Each row below holds a small network's activations on one input, seen along a few directions.
In each table, some parts of the input vary, and every possible input appears once, in random order.
A made-up example of a description, with smaller parts first: one of 3 separate values, together with either a single point or one of 9 places around a ring or (one of 5 places around a ring, together with one of 6 places along a line).
Shared parts are said once, and a part with two or three values counts as separate values.
(in the rows, 128 means zero)

Other details of the inputs shift rows strongly along two fixed directions, in all tables alike. That doesn't count.

A family of inputs:
R1: [171 184 109 157 159  96 169 119 147 153 194 151  99 128]
R2: [175 160 143 120 146  87 128 143 149 163 178 137  97 106]
R3: [ 90 140  85 193 152 112 218  82  82  80  96 119 125 111]
R4: [163 168 125 142 147  74 154 131 138 153 180 142  84  98]
R5: [ 80  91 147 122  87 155  87 137  99  87  66  89 158 134]
R6: [131 106 132 117 113 139 100 133 148 119 108 114 130 124]
R7: [143  89 155  93 104 161  60 145 161 134 113 104 142 144]
R8: [164 129 150  79  86 119  63 171 204 157 166 125 111 141]
R9: [ 77 121  90 171 133 152 162  91  60  69  63 109 177 150]
R10: [169 166 108 156 173  81 188 107 143 148 169 145  94 104]
R11: [154 115 155  47 104 138  75 174 194 195 185 175 111 141]
R12: [162 174 118 161 168  79 177 118 116 153 182 139  90 106]
R13: [138 110 146  82  99 149  57 153 163 127 113 115 157 149]
R14: [125 135 142 145 136 138 123 126 104 120 128 115 131 127]
R15: [ 61  70 157  88 101 185  88 150  91 123  73 134 165 140]
R16: [106 143  96 200 167 133 207  76  75  93 104 123 137 125]
R17: [126 124 120 117 107 131 102 137 141 115 112 122 141 140]
R18: [ 68  81 126 114 123 176 147 111  91 115  74 146 155 138]
Each input here is: one of 3 separate values, together with either a single point or one of 5 places along a line.
Changing only the choice among 3 separate values turns R5 into R3. The same change can be made to R2. Which row results? -> R10
A walk changes only the place on the line of 5. It starts at R1 and steps to R9. List the rest of the walk in order. -> R13, R17, R8
Change only the choice among 3 separate values in R6. List by row number the other rows that result. -> R4, R17

A family of inputs:
R19: [130  81 161  59  84 160  53 167 182 156 128 130 129 142]
R20: [120  94 161  64  85 164  50 169 158 150 128 132 145 153]
R21: [126 120 123 138 127 138 112 118 113 101  97 103 150 134]
R22: [147 199  90 189 163  68 211 103 116 120 172 141  99 111]
R23: [134 139 111 143 157 115 182 110 124 151 157 158  99 113]
R24: [117  96 134 133 110 159  96 120 122  96  82  92 151 139]
R25: [193 166 140 110 122  89  97 157 190 170 203 129  91 127]
R26: [137 151 120 133 152 118 161 123 118 157 170 161 109 125]
R27: [ 46 110 107 148 119 163 161 108  60  75  60 131 175 144]
R28: [123  93 151 126 110 166  85 126 135 102  83  91 155 141]
R29: [ 86  86 138  99  95 165 104 138 132 111  84 129 150 139]
R30: [ 74 155 100 227 170  90 229  76  11  64  80  99 127  85]
R31: [128  95 162  52  84 153  50 173 180 151 125 139 140 142]
R32: [139 172  89 164 185  87 224  96 102 149 172 173  96 104]
R33: [ 29  72  98 158 120 186 160  89  40  58  18 113 185 143]
R34: [151 156 104 161 144  91 170 111 141 126 151 123 100 114]
R35: [151 193  85 183 168  62 214 100 122 119 162 142  99 103]
R36: [200 148 138 114 126  91 102 148 200 174 194 128  79 118]
R37: [138 171  98 155 166  92 199 114 110 157 183 171  96 116]
R38: [ 39 103 109 172 144 183 180  84  25  66  42 124 190 145]
R39: [128  86 156  61  93 160  49 165 161 153 119 134 143 145]
R40: [115 113 146 136 116 164  92 126 110  97  88  94 166 148]
R41: [103 109 133 120 138 156 134 120 105 122  99 138 153 134]
R42: [144 149 115 114 144  99 157 133 147 161 171 164 103 117]
R43: [189 158 131 110 127  86 106 149 187 161 185 129  96 120]
R44: [127 109 143 113  96 153  61 145 132 112 104  96 154 151]
R45: [172 166 125 146 145 100 134 127 143 146 177 127 104 125]
R46: [136 104 154 110 112 157  70 138 141 112  94  96 159 142]
R47: [ 95 106 125 142 142 158 161 105  99 116  95 135 143 129]
R48: [194 156 131 114 132  88 102 148 182 165 185 130  95 120]
R49: [139 144 157 120 146  89 146 148 119 175 176 150  76  87]
R50: [144  96 161  84  75 148  42 162 189 124 111  97 137 141]
Changing only one part turns R50 into R29. The same change can be made to R30. Which row results? -> R49
What is each input in this table made of? -> one of 2 separate values, together with either a single point or (one of 3 separate values, together with one of 5 places along a line)
Change only the choice among 3 separate values in R50. List by row number the other rows that result. -> R22, R35

A family of inputs:
R51: [149 206 105 130 154  65 172 142 121 157 197 173 112 121]
R52: [107 163  95 153 135 124 176 115 115 105 131 160 144 144]
R53: [114 100 128 109  80 163  82 143 155 127 123 133 130 159]
R54: [ 42 110 114 167 106 168 174 105  78  71  59 113 158 148]
R55: [133 143 124 149 163 149 150 108 109 121 122 146 153 138]
R56: [145 171 110 134 130  78 151 146 126 169 198 157  81 115]
R57: [155 157 133 144  80 110  59 144 167  83 128  56 133 141]
R58: [156  63 160  42  76 166  18 168 212 162 121 130 122 138]
R59: [101 122 117 137 151  99 175 117  92 120 117 137 104  93]
R60: [108 108 165 147 133 153 134 118 102 128 117 118 132 116]
R61: [104 114 154 104  92 130  93 165 127 135 142 125 114 132]
R62: [123 143  93 134 158 118 180 104 121 109 109 161 142 117]
R63: [ 75  77  82 128 126 173 153  88  97  75  43 114 185 152]
R64: [182 165 129 197 148 105 130  94 108  82 121  58 129 124]
R65: [ 88 114 118  96 132 134 115 127  82  96  61 131 184 127]
R66: [203 156 119 125 167 115 145 119 184 190 216 152  98 142]
R67: [185 100 150 101  86 100  21 166 210 113  93  61 136 122]
R68: [ 82  70 158  98  95 160 103 133 123 106  67 113 148 112]
R69: [129 103 175 111 128 146  87 151 115 148 137 115 119 124]
R70: [144 135 159  92 141 139  77 151 113 148 131 132 163 139]
R71: [122 138 118 160 162 123 158 110  63 138 132 130 123 116]
R72: [117 114 170 101  80 135  92 162 162 146 151 130 114 128]
R73: [ 90 150  54 184 147 130 221  83  91  92 124 140 148 154]
R74: [122  99 129 146 134 173 117 107 111 123 108 125 138 144]
R75: [186 158 159 134 160 111 153 132 179 193 203 147  71 115]
R76: [154 156 117 136 161  84 202 115 166 163 169 158  71  93]
R77: [137 121 119  98 131 103 120 142 126 155 137 141 107 102]
Changing only one part turns R66 into R73. The same change can be made to R69. Which row results? -> R61
What is each input in this table made of? -> one of 3 separate values, together with either a single point or one of 8 places around a ring
Change only the place on the ring of 8 in R77. List by row number the other rows that result. -> R58, R59, R62, R63, R65, R68, R76
Change only the choice among 3 separate values in R62. List by row number the other rows that result. -> R52, R55
